These are the activations of a small neural network, seen along a few directions. Each row is one input.
In each table, some parts of the input vary, and every possible input appears once, in random order.
Descriptions start from the smaller parts, as in this example, which fits no table here: one of 2 separate values, together with either a single point or one of 9 places along a line or (one of 4 places along a line, together with one of 5 places around a ring).
Shared parts are said once, and a part with two or three values counts as separate values.

Other details of the inputs shift rows strongly along three fixed directions, in all tables alike. That doesn't count.

A family of inputs:
r1: 8 -2 8 10 -42 18 1 -8 -8 -10 1 -11
r2: -10 -18 61 -39 -16 -10 34 2 43 -5 12 20
r3: 2 6 -9 11 -43 3 7 -18 2 -11 -5 -8
r4: -2 17 -21 -11 55 -2 -22 11 -1 13 -6 17
r5: -30 -22 -43 4 45 -15 -20 -21 -8 26 -2 -20
r6: 4 23 -34 16 -36 5 -9 -16 -4 -14 3 -7
r7: 30 19 -10 24 -26 27 -2 10 -28 -22 4 -13
r8: 16 35 15 -16 3 4 15 34 13 -8 17 36
r9: -8 -29 -15 37 -22 10 -16 -18 -42 -15 10 -59
r10: -2 -7 30 -15 0 -21 14 2 25 5 -19 24
r11: -12 -31 -18 37 -29 -6 3 -25 -34 -13 -9 -57
r12: -10 13 -20 -5 45 -2 -19 13 -8 23 -19 21
r13: -2 -8 39 -16 -1 -6 30 17 11 -3 5 10
r14: 15 -5 -2 14 -41 7 2 -13 -2 -5 -5 -13
r15: -6 -16 11 3 12 -6 -16 -1 -9 5 -4 -13
r16: -12 -21 54 -32 -6 -20 40 -3 37 11 -5 24
r17: 1 17 -26 -6 53 -9 -6 21 -5 26 3 27
r18: -29 -19 -45 0 41 -13 -19 -21 -9 28 -8 -18
r19: -8 32 -33 -9 38 9 -21 11 -1 17 13 27
r20: 9 -12 6 7 -5 -3 9 1 -5 8 -8 -4
r21: -34 -65 3 8 2 -11 -16 -37 -15 8 -21 -58
r22: 35 46 7 8 -38 6 11 23 4 -22 17 32
r23: -7 7 -13 -14 55 -2 -12 10 2 18 -21 21
r24: -18 -34 -26 30 -31 12 -21 -35 -35 -10 -1 -66
r25: 4 -3 3 17 -32 6 4 -1 -10 -26 17 -26
r26: 48 35 10 13 -38 9 -6 21 8 -11 -11 33
r27: -7 -22 41 -28 9 -1 16 -5 25 -2 14 8
r28: 36 50 7 9 -40 7 9 22 10 -25 23 37
r29: 3 23 -31 -2 52 -6 -6 22 -9 30 -5 27
r30: -21 -65 63 -26 3 -9 34 -18 16 5 -8 -22
r31: -24 -25 -32 8 50 -18 -13 -9 -17 23 0 -20
r32: -11 -9 2 -3 6 7 2 -2 -8 13 -6 -4
r33: -7 -42 7 31 -28 8 0 -16 -40 -11 -3 -59
r34: -12 -21 61 -38 -1 -11 41 7 38 6 0 22
r35: 14 8 -12 19 -19 19 -11 -5 -13 -22 16 -19
r36: -7 -6 0 1 6 -21 -9 -9 5 1 -8 -5
r37: 27 48 0 1 -44 8 6 8 21 -22 21 37
r38: -12 -33 25 -8 18 -4 10 -5 -1 -3 12 -18
r39: 19 26 -20 26 -41 10 4 0 -15 -16 -4 -5
r40: -33 -18 -39 -6 48 1 -17 -21 -11 17 -6 -24
r41: -7 10 -25 -12 43 -7 -3 7 5 33 -12 25
r42: -21 -10 -9 -7 1 -1 7 -12 5 3 -7 -12
r43: 18 12 2 20 -45 9 -4 2 -5 -26 -14 -12
r44: 1 -6 40 -18 -2 -14 9 8 25 -7 2 11
r45: -36 -13 -39 1 48 -7 -3 -5 -18 20 -14 -24
r46: -12 28 -46 -9 39 -14 -24 -2 10 22 -20 26
r47: 24 20 -14 19 -12 22 -8 11 -24 -20 11 -9
r48: 33 65 -12 7 -33 21 -4 26 10 -27 27 33
r49: 34 12 -2 24 -33 2 -19 2 -7 -14 -3 -5
r50: -7 -34 65 -40 1 -3 34 -4 34 3 -1 15
r51: 33 18 -16 20 -41 9 -23 -4 -2 -11 -11 0
r52: 22 66 -27 -20 51 20 -3 41 4 17 1 65
r53: 13 0 6 18 -29 18 2 4 -23 -10 0 -15
r54: -4 26 -45 -1 52 -7 -20 11 -1 24 7 26
r55: -6 15 -26 -16 48 2 -23 2 6 17 -16 17
r56: 19 19 -12 23 -20 20 -11 14 -30 -14 12 -8
r57: -37 -53 21 -5 3 -29 15 -29 9 2 6 -31
r58: -8 -34 74 -32 2 -11 26 7 28 4 20 17
r59: -7 -19 60 -41 -3 -18 21 3 47 1 -7 23
r60: 0 4 -1 8 -36 8 2 -10 5 -24 16 -16
Each input here is: one of 5 places around a ring, together with either one of 3 separate values or one of 9 places around a ring.
Question: Changing only the place on the ring of 5 turns r42 into r3. The same change can be made to r44. Which row results?
Answer: r36
Question: Which other rows agree with r17 in the place on the ring of 5? List them by row number.
Answer: r5, r14, r18, r20, r26, r29, r31, r41, r49, r51, r54
Question: Change only the place on the ring of 5 in r32. List by row number the other rows that result.
Answer: r16, r30, r34, r41
Question: Start at r56 and move only the place on the ring of 9, one step at a time. The first step leads to r33. Which rows follow, in order?
Answer: r53, r32, r1, r24, r19, r58, r9

A family of inputs:
r61: 28 15 -16 18 -17 27 -7 8 -22 -6 -1 -4
r62: -5 -15 6 22 -17 2 5 2 -34 -15 7 -29
r63: -22 3 -32 -4 54 -16 6 5 -1 22 2 12
r64: -18 -25 -9 9 -38 1 -12 -34 0 -2 12 -34
r65: 31 37 -20 17 -20 14 -22 23 -11 -18 1 4
r66: 19 -32 63 -19 -19 1 22 4 19 -3 -5 2
r67: 2 -16 6 21 -22 -6 -23 -13 -14 -16 -10 -24
r68: 25 35 25 -14 -39 0 8 11 34 -7 -11 47
r69: -13 30 -40 -2 56 -10 2 14 -6 22 9 23
r70: -1 23 -29 -8 59 12 -6 21 -10 30 -5 29
r71: -49 -39 -18 -17 43 -24 6 -21 6 34 -23 -22
r72: 6 -12 -5 16 -24 -14 -4 -22 -3 -15 -4 -31
r73: -48 -26 -22 -9 39 -17 8 -14 -3 33 -18 -16
r74: -31 -24 0 0 -27 11 6 -32 3 -27 -2 -42
r75: 23 20 -18 15 -24 29 -27 -2 -12 -5 25 5
r76: 12 -5 -16 17 -22 -4 -2 -9 -2 -15 0 -19
r77: -22 -23 64 -38 -1 -20 50 7 26 14 1 31
r78: 17 11 47 -25 -12 30 15 10 21 -22 19 23
r79: 5 2 -4 24 -17 9 -4 13 -20 -13 4 -21
r80: -15 7 -39 -9 55 -14 1 6 1 23 2 13
r81: -1 19 -27 -10 57 0 -26 5 -3 28 -18 34
r82: -12 34 -50 -14 39 0 -4 13 5 28 -12 32
r83: 2 2 59 -47 -7 -20 29 9 53 10 -10 47
r84: 15 -6 42 -9 -18 0 15 21 10 -11 9 8
r85: -5 -34 2 19 -22 -18 -4 -29 0 -12 -9 -36
r86: -6 26 -24 -7 19 10 -1 -3 7 -18 19 3
r87: -3 -14 -5 22 -21 -5 17 -13 -28 -15 10 -25
r88: 2 6 -9 10 18 14 2 8 -21 11 0 -1
r89: -5 -18 1 13 -22 5 -23 -10 -9 -9 27 -26
r90: 48 48 -27 17 -19 34 -16 23 -15 -7 0 18
r91: 38 34 -20 20 -21 25 -25 9 -11 -9 -10 14
r92: 8 15 39 -46 1 -12 27 21 48 13 -7 57
r93: -28 -54 3 1 17 -24 12 -22 4 9 -4 -39
r94: 11 46 -26 21 -33 19 3 12 -10 -7 1 13
r95: 3 -12 3 22 -18 -3 -20 -6 -10 -15 -10 -28
r96: 22 21 -12 18 -21 13 -15 19 -11 -15 4 -6
r97: -20 -8 -17 -7 61 0 4 5 -26 31 -7 6
r98: -37 -14 -24 -12 37 -23 -13 -24 9 29 -28 5
r99: -31 -50 84 -47 18 -11 30 0 35 -13 17 -3
r100: -13 -37 1 12 -24 -8 -6 -35 -2 -8 28 -40
r101: 3 -39 17 11 -18 2 -7 -24 -15 -6 -16 -42
r102: -2 14 -14 9 16 1 -5 18 -26 3 5 -7
r103: 38 44 37 -8 -21 2 -1 30 22 -15 6 39
r104: 26 14 25 -3 -25 -12 5 -1 24 -15 3 33
Question: Changing only one part turns r97 into r62. The same change can be made to r90. Which row results?
Answer: r96
Question: Changing only one part turns r64 into r75. The same change can be made to r68. Which row results?
Answer: r91
Question: What do these inputs look like to the network?
Answer: one of 4 places along a line, together with either one of 2 separate values or one of 9 places along a line
Question: Change only the place on the line of 4 in r86. List by row number the other rows that result.
Answer: r74, r78, r99
Question: Start at r98 and move only the place on the line of 9, one step at a time. The first step leads to r68. Which rows follow, in order?
Answer: r83, r92, r71, r82, r73, r94, r77
Question: Start at r104 and move only the place on the line of 9, one step at a time. The first step leads to r85. Which rows follow, in order?
Answer: r72, r76, r93, r80, r63, r69, r87

A family of inputs:
r105: -6 -22 -13 27 -40 7 14 -22 -24 -15 -8 -47
r106: 17 33 -66 50 -63 20 -36 -28 -18 -42 18 -40
r107: 33 5 43 -20 -7 10 -4 20 17 1 -5 31
r108: 3 -27 36 3 -16 17 5 -4 -7 -28 33 -27
r109: -3 -57 91 -17 3 -11 49 18 3 -4 9 -12
r110: -9 0 26 -37 22 -28 19 4 45 33 -7 56
r111: -15 22 -17 -20 58 -33 3 15 23 29 -14 47
r112: -24 -6 -41 8 -5 -10 -23 -36 5 6 -38 -22
r113: -38 -2 -40 0 37 -11 -4 -9 -13 8 24 -23
r114: 32 38 -51 57 -31 36 -21 19 -62 -24 6 -32
r115: -27 -11 -25 -9 37 -25 -5 -17 14 28 -23 5
r116: 1 -29 58 -28 36 -4 16 19 11 24 8 25
r117: -9 -31 -9 38 -25 12 -15 -16 -43 -32 27 -70
r118: 12 -21 59 -22 25 3 15 22 12 9 3 19
r119: -26 -14 -19 -5 49 0 10 3 -22 30 0 -2
r120: 30 52 -10 9 -51 28 6 8 3 -37 40 11
r121: -34 5 -64 6 52 13 -19 -10 -33 20 -24 -23
r122: 49 39 34 -4 -34 35 -8 28 9 -22 -3 33
r123: 16 36 -32 1 65 -2 -28 35 -15 20 -5 32
r124: -13 -66 32 13 -13 -29 -1 -26 -8 0 -15 -47
r125: 8 14 -10 -9 11 -14 -10 -1 20 12 -17 27
r126: -3 31 -16 -10 60 -1 15 38 -12 20 5 36
r127: 5 42 -38 -10 58 24 -13 35 -17 24 -4 33
r128: -37 -39 15 -19 5 -10 21 -25 10 8 -25 -22
r129: 16 19 3 13 -15 11 17 22 -20 -9 9 4
r130: 27 21 5 10 -33 -12 -5 6 11 -9 -8 19
r131: 55 34 37 13 -25 20 6 45 -7 -22 16 28
r132: 38 6 46 -14 0 7 0 23 14 -2 1 31
r133: 33 29 4 3 -36 12 -24 -1 13 -15 -21 18
r134: -25 -35 44 -27 -32 -16 10 -34 49 -18 5 -13
r135: 10 11 -6 24 -49 10 10 -3 -15 -39 35 -29
r136: -47 -13 -21 -25 56 -14 7 -13 6 25 27 1
r137: 8 2 29 -1 -37 -14 35 6 17 -13 -1 12
r138: -18 -38 -4 15 -1 18 -6 -18 -32 -6 -19 -56
r139: -11 -57 49 11 -17 -2 14 -8 -16 -32 33 -52
r140: -10 -35 19 -5 34 -31 -2 -3 2 15 -15 -7
r141: -14 22 -84 22 9 -1 -37 -22 -12 17 -28 -12
r142: 17 28 -8 5 -42 19 14 5 0 -11 -4 11
r143: -24 -47 36 -25 -7 -28 2 -33 36 8 -35 -11
r144: -40 -36 0 -21 58 2 -9 -9 -3 12 18 -19
r145: -12 9 -33 12 -35 4 -6 -27 2 -9 -29 -20
r146: 29 19 17 3 -5 27 12 30 -13 -7 8 15
r147: 8 27 16 -10 -20 -13 28 16 24 1 1 38
r148: 11 20 -4 -15 46 17 -15 28 -3 22 -3 31
r149: 24 -15 58 -17 -21 -11 11 3 26 6 0 31
r150: -37 -19 -21 -3 -5 4 -6 -36 -1 -13 8 -45
r151: 14 40 -13 -7 -29 8 10 8 21 0 -8 33
r152: -3 32 -6 -23 36 22 -16 16 10 -6 19 30
r153: -12 -13 -5 16 -21 -8 19 -7 -18 -4 -3 -26
r154: -38 -21 -13 -11 54 -25 22 3 -8 25 -11 -5
r155: 27 43 9 4 -55 -1 2 9 27 -32 32 27
r156: -15 -13 0 -1 -34 10 7 -23 2 -21 24 -32
r157: -7 16 -69 13 53 12 -58 -7 -29 18 -32 -15
r158: 13 1 -24 42 -68 20 7 -17 -33 -21 2 -38
r159: 36 49 -14 16 14 19 -17 42 -22 -1 9 29
r160: 7 -8 16 -1 -5 -26 6 1 15 1 -12 11
r161: -12 -39 67 -25 -17 -41 35 -7 41 7 -8 14
r162: -2 47 -33 -15 23 -5 7 15 17 28 -3 55
r163: 57 41 -15 31 -53 22 -27 7 -10 -24 -5 8
r164: -35 -60 21 6 -19 -32 10 -36 11 -19 15 -54
r165: -3 -4 -60 27 9 4 -47 -24 -28 11 -27 -33
r166: 19 -3 33 -14 -43 -8 5 -8 34 -4 -16 20
r167: 15 -22 53 -22 16 -7 5 12 15 16 2 26
r168: -11 17 5 -37 54 5 20 28 11 30 -2 46
r169: 17 -14 -3 29 -12 1 -22 0 -30 -9 -5 -32
r170: -26 2 -37 -4 66 10 -23 2 -20 17 29 -1
r171: 13 19 21 -12 -33 -3 30 7 28 -5 -3 32
r172: -37 -32 -12 -5 6 -21 -6 -36 15 5 15 -22
r173: -16 21 -22 -23 16 -8 -12 -7 36 5 14 26
r174: 48 39 6 22 -41 39 6 30 -24 -17 19 16
r175: -25 -76 36 9 -14 -3 31 -27 -23 -5 -5 -66
r176: -25 -6 -67 12 43 -20 -34 -26 -14 35 -22 -11
Question: What do these inputs look like to the network?
Answer: one of 6 places along a line, together with either one of 3 separate values or one of 9 places around a ring
Question: Changing only the place on the line of 6 turns r170 into r108. The same change can be made to r136. Which row results?
Answer: r120
Question: Change only the place on the ring of 9 in r165. List by row number the other rows that result.
Answer: r107, r127, r141, r142, r148, r151, r166, r168
Question: Change only the place on the line of 6 in r172. List by row number the other rows that result.
Answer: r106, r134, r155, r164, r173
Question: Change only the choice among 3 separate values in r117. List by row number the other rows that result.
Answer: r113, r155
Question: Start at r119 and move only the place on the ring of 9, one step at a time. The first step leads to r158. Which rows follow, in order?
Answer: r162, r110, r176, r149, r167, r116, r174
